These are the activations of a small neural network, seen along a few directions. Each row is one input.
In each table, some parts of the input vary, and every possible input appears once, in random order.
Descriptions start from the smaller parts, as in this example, which fits no table here: values(2) and (point or line(11) or (line(6) and ring(8))).
Shared parts are said once, and a part with two or three values counts as separate values.

Other details of the inputs shift rows strongly along two fixed directions, in all tables alike. That doesn't count.

Rows:
x1: [ -6 -15 -16   4  15 -16   3  48   4  15   2  -9]
x2: [ -4  25  16 -17 -12  -4  -1  22  25  23   9  -5]
x3: [-19 -27 -12  27  50 -20   5  72   8  23  18 -29]
x4: [  9   9   9 -10 -14   5  12 -29  -1  -9 -14  23]
x5: [  4  15   7 -13  -7   7  -1 -36  -4  -7  -7  16]
x6: [ 19 -39 -22  26  29   6 -13  -1 -16 -24   2 -15]
x7: [-14  39   6 -23 -14  -4   5  15  27  30  10 -15]
x8: [ 19 -39 -22  25  23   8 -11  -3 -15 -25   0 -15]
x9: [-31  30  17  -7   0 -23  18  30  13  36   7   1]
x10: [  8  11  13 -11  -7   0   4 -32  -3  -3 -13  23]
x11: [ -2 -11 -24   8  32  -3  -3  50  25  17  19 -40]
x12: [  2  14   3  -8 -16  10   6 -34  -2 -12 -11  15]
x13: [  7 -22 -14  12  28   1  -9  48  17   7  13 -31]
x14: [ 20 -37 -25  19  22   9  -4 -11 -13 -28   2 -11]
x15: [-21 -20 -23  29  40 -22   0  63  10  20  31 -40]
x16: [-34  28   7   3 -11 -13   8  37  10  33  18 -18]
x17: [ 10  11  16 -12  -7   2  -1 -32  -3  -4  -8  25]
x18: [  5  13   6  -9 -16   5  -1 -38  -8  -8  -3   9]
x19: [ 18 -36  -9  20  29  10 -17  -1 -10 -24  -1  -2]
x20: [ -7  21   8 -14 -23   6   7  20  22  12   2 -13]
x21: [ -7  33   8 -20 -14  -3  -2   9  19  22  18 -14]
x22: [-10  35   2 -19 -22  -4   6  18  25  27  16 -23]
x23: [ 21 -40 -12  17  21  10   0  -5  -9 -27  -9   3]
x24: [-24  10  20   6 -12   0   6 -25 -22  -5 -12  26]
x25: [ -6  27  14 -19 -16  -6   4  22  25  26   4  -8]
x26: [  6  10   5  -5 -29  10   3 -31  -8 -16  -7   8]
x27: [ 20 -32 -14  23  26   8 -17  -7 -16 -25   4  -7]
x28: [-11  35   8 -23  -8  -2  -1  14  24  26  15 -12]
x29: [-12   6   1  -5 -23   1   2 -24 -15  -6 -15  26]
x30: [  8  13   7 -11 -16   7  -2 -38  -8  -8  -2  11]
x31: [ -4  24   4 -11 -16  -1  -3  20  18  19  13 -20]
x32: [  4   8  13  -8 -22  11  -1 -28  -5 -14 -14  14]
x33: [  5 -45 -18  18  14   3  -7   5 -28 -22 -12   8]
x34: [ 22 -35  -7  15  27   5  -8  -4  -8 -20  -4   4]
x35: [  4   9  14  -7 -18   8  -3 -27  -6 -10 -14  15]
x36: [-21  26  -3 -14 -30 -15   4  30  12  29  12 -10]
x37: [ 10  10  14 -13  -8   2   3 -32  -3  -4 -11  25]
x38: [  8   9  12 -11 -10   4   7 -31  -2  -5 -14  23]
x39: [ 10 -49 -17  18  22  -3  -4   4 -29 -23 -15  14]
x40: [ -5   4   2  -4 -33   1   1 -23 -23  -6 -10  21]
x41: [-23  13  16   6  -4  -9  10 -32 -15  -5  -9  28]
x42: [ 21 -43 -12  19  29   8  -5  -4 -10 -25  -8   1]
Each input here is: ring(6) and (values(2) or line(5)).
Changing only the ring(6) part turns x13 into x37. The same change can be made to x24. Which row results?
> x9
Which other rows does x21 become when the line(5) part takes its other values? List them by row number.
> x14, x18, x22, x30
Which other rows does x8 become when the line(5) part takes its other values? List them by row number.
> x6, x26, x27, x31
List by row number the other rows that have the ring(6) part in common with x11.
> x5, x7, x12, x28, x29, x41

Rows:
x43: [ 11 -63 -28  43  81 -11  -6  34  -9 -12  13 -18]
x44: [-20   6   6  -4  -6 -13   8  37   7  21  -4   1]
x45: [  9  17  12 -11  -1  12  -4  19  31  12  10 -26]
x46: [ 15   7   7 -14  -8   4   3 -31  -1  -8 -13  21]
x47: [  6 -58 -41  35  33  -3  -5  44 -13 -15   7 -27]
x48: [  2   9 -14 -13 -25  -2   0  28  13  14   8 -20]
x49: [-29  12  15   5   5 -14   8  31   4  23   4  -1]
x50: [  7  22  -5 -14   1   5  -6   9  28  15  17 -29]
x51: [ -3  17 -18 -11 -17  -2  -5  15  12  16  20 -27]
x52: [ 23   5   6 -14 -20  16   0 -40  -1 -19 -14  14]
x53: [  1  -1  13 -11 -10  -4   6 -27 -15  -6 -22  39]
x54: [ 13   3  22  -5   4   9   0 -43  -6 -15 -15  30]
x55: [-18   9  -2  -4  -6 -14  13  30   7  22   2  -4]
x56: [ 23  -1  10 -14 -17  20  -5 -32   0 -21 -16  16]
x57: [ 10   7   6 -16 -44  12  -3 -31 -14 -16 -19  21]
x58: [-25  12   6   7 -13  -4   1  32   3  16   7 -13]
x59: [-22  16 -12  -1 -13  -5   1  20   5  17  16 -20]
x60: [ 23 -47 -21  15  49   2  -9  34   9  -9   1 -14]
x61: [ 31 -76 -33  35  55   1  -6 -23 -39 -43 -16  19]
x62: [  3  24  21 -16 -48  13  -3 -50 -17 -15 -14  23]
x63: [-17   6  -2  -1 -23  -5   3  39   5  14   0 -10]
x64: [-26  15   4   8 -12  -6   1  26   4  15  13 -17]
x65: [  0  22  -3 -12  11  -5   1  11  24  22  14 -17]
x66: [ -1  -4  19   2   6  -3   6 -40 -23 -13 -17  41]
x67: [ 15  20  23 -11 -17  18  -4 -52   2 -17  -7  13]
x68: [-13  20  -5  -9  10 -15   7  15  13  25  14  -9]
x69: [-29  16  12   7   6 -14   8  25   6  20  11  -7]
x70: [ 35 -58 -12  35  60  12 -13 -43 -27 -48 -10  16]
x71: [-25  19  -4   0   3 -14   7  18   6  21  14 -12]
x72: [  4  23  17 -12 -43  11  -2 -54 -16 -16  -8  20]
Describe the family of inputs behind these rows.
> ring(5) and ring(6)
Changing only the ring(5) part turns x67 into x52. The same change can be made to x43. Which row results?
> x61
A walk changes only the ring(5) part. It starts at x44 and steps to x55. List the rest of the walk in order.
> x71, x69, x49
Which other rows does x45 become when the ring(6) part takes its other values? List them by row number.
> x49, x54, x58, x62, x66
